Each row below holds a small network's activations on one input, seen along a few directions.
In each table, some parts of the input vary, and every possible input appears once, in random order.
A made-up example of a description, with smaller parts first: values(2) and (point or line(11) or (line(6) and ring(8))).
Shared parts are said once, and a part with two or three values counts as separate values.
In the rows, 128 means zero.

Table:
r1: [117 138  50 113 156 122 151  96  85 158 135 130]
r2: [111 135 161 156 126 115 114  88 191 106 127 189]
r3: [142 153 148 173 119 151  94 107 175  98 146 170]
r4: [137 129 131 124  65 178 140 164 165 115  93 119]
r5: [105 139  87 114 171 164 121  95  92 169 130 129]
r6: [165 122 120 154 155 117 145 140  53 157 159  89]
r7: [130  96 104 106 156 182 127 164 122 178 157  97]
r8: [123 116 160  87 116 106 159 148 197 119  85 160]
r9: [181 118  91 151 143 135 123 131  75 183 169 131]
r10: [ 94 117  87  87 161 170 142 142 127 173 136  96]
r11: [130 124 192 110 125  86 148  91 144  85  85 144]
r12: [141 130 170 187 108 165 107 120 126  58 142 110]
r13: [ 94 136 113 119 184 143 141 102  69 137 120  87]
r14: [ 76 131 130 119 126  24  43 120 136 171 119 165]
r15: [105 134  78 117 169 106 168 105  65 129 125  89]
r16: [142 136 148  83  84 136 148 162 176 114  95 142]
r17: [147 130  81 126 154  92 163 129  51 129 140  90]
r18: [138 150 174 151  76 149 135 110 107  85  97 101]
r19: [145 119 108 135 166 176 106 122  85 174 153 134]
r20: [147 150 134 151  61 170 120 102 133 119  95 149]
r21: [103 126 198 154 136  99 133  95 162  72 126 141]
r22: [132 135 146 144 119 156 119 173 207  96 142 138]
r23: [ 98 118 163 127 126 117 142 158 219 105 124 158]
r24: [133 148 189 173 127 134 114 113 147  68 146 121]
r25: [106 114  55  83 148 129 170 143 121 159 146  97]
r26: [164  93  91 117 136 142 143 173 113 188 175  93]
r27: [148 103  60  89 134 115 165 163 106 158 161  99]
r28: [ 51 109 137  91 118  38  86 199 154 166 134 148]
r29: [ 71 131 163 119 138   9  62 128 111 136 110 107]
r30: [130 121 137 141 182 155 128 130  60 145 145  92]
r31: [139 131 157 114 112 102 133  81 172 122  86 189]
r32: [157 155 146 111  79 131 125  98 145 119  89 172]
r33: [144 111 127 160  97 190 113 173 183  88 136 123]
r34: [150 146 187 111  93 113 141 107 117  82  88 122]
r35: [151 133 132 187  98 183  90 116 151  90 141 155]
r36: [162 130  55 124 141 107 146 122  69 156 151 133]
What is each input in this table made of?
Answer: values(3) and (point or ring(5) or ring(6))
The inputs of r33 and r35 match in every part but the values(3) part. If r28 is changed in the same way as r33 into r35, which row does it become?
Answer: r14
Which other rows does r34 become when the ring(6) part takes its other values? List them by row number.
Answer: r11, r12, r18, r21, r24
Which other rows does r19 become when the values(3) part takes its other values? List them by row number.
Answer: r7, r30

Table:
r37: [165 139 135 125  97 173 171 104 142 104 101 137]
r38: [155 130 112 163 128 170 101 145 126 133 166 128]
r39: [ 98 138 171 160 145  89  91 106 132 109 135 144]
r40: [134 124  48 116 172 144 159 116  35 172 151  80]
r41: [106 118 137 148 128  86  84 137 148 142 143 152]
r42: [158 137 158 155 102 168 138 106 113  90 118 117]
r43: [150 119 114 117 112 168 169 157 149 120 128 117]
r44: [105 120 135  88 114  89 141 152 171 123 109 133]
r45: [113 148 176 134 109  89 113 107 133  93  93 138]
r46: [113 119  83  82 178  59 144 122  46 189 133 100]
r47: [ 91 112 124 102 129 107 103 161 174 162 133 140]
r48: [120 143 152 100 104  96 142 101 158 101  81 162]
r49: [149 132 147 179 144 169 109 108 115 101 151 119]
r50: [134 114 101 125 132 184 127 169 148 152 149 126]
The inputs of r48 and r37 match in every part but one. If r47 is changed in the same way as r48 into r37, which row does it become?
Answer: r50
What is each input in this table made of?
Answer: values(2) and (point or ring(6))

Table:
r51: [160 158 150 181 112 171 116  79 108  88 122 143]
r52: [132 124  76 128 176 144 158 105  58 157 152  93]
r53: [119 109  67  82 150 167 154 171 137 174 141 112]
r54: [171 111 110 138 109 223 152 179 150 136 154 109]
r55: [157 127 148 150  88 188 120 133 201 103 126 167]
r56: [ 72 117 154 116 123  68  91 160 191 131 124 153]
r57: [117 134 186 113  84 105 136 140 219  77  91 164]
r58: [116 125  95 104 168  51 128 110  53 174 132 119]
r59: [ 97 139 170 141 160  58  90  91  95 122 125 128]
r60: [178 133 107 172 133 194 144 121  67 105 157  82]
r61: [123 150 193 144 105 101 124  76 118  75  83 135]
r62: [ 94 110  79  66 128  67 122 171 140 194 128 131]
What is each input in this table made of?
Answer: values(2) and ring(6)
The inputs of r55 and r54 match in every part but the ring(6) part. If r51 is changed in the same way as r55 into r54, which row does it become?
Answer: r60
Which other rows does r62 become when the values(2) part takes its other values? List them by row number.
Answer: r58
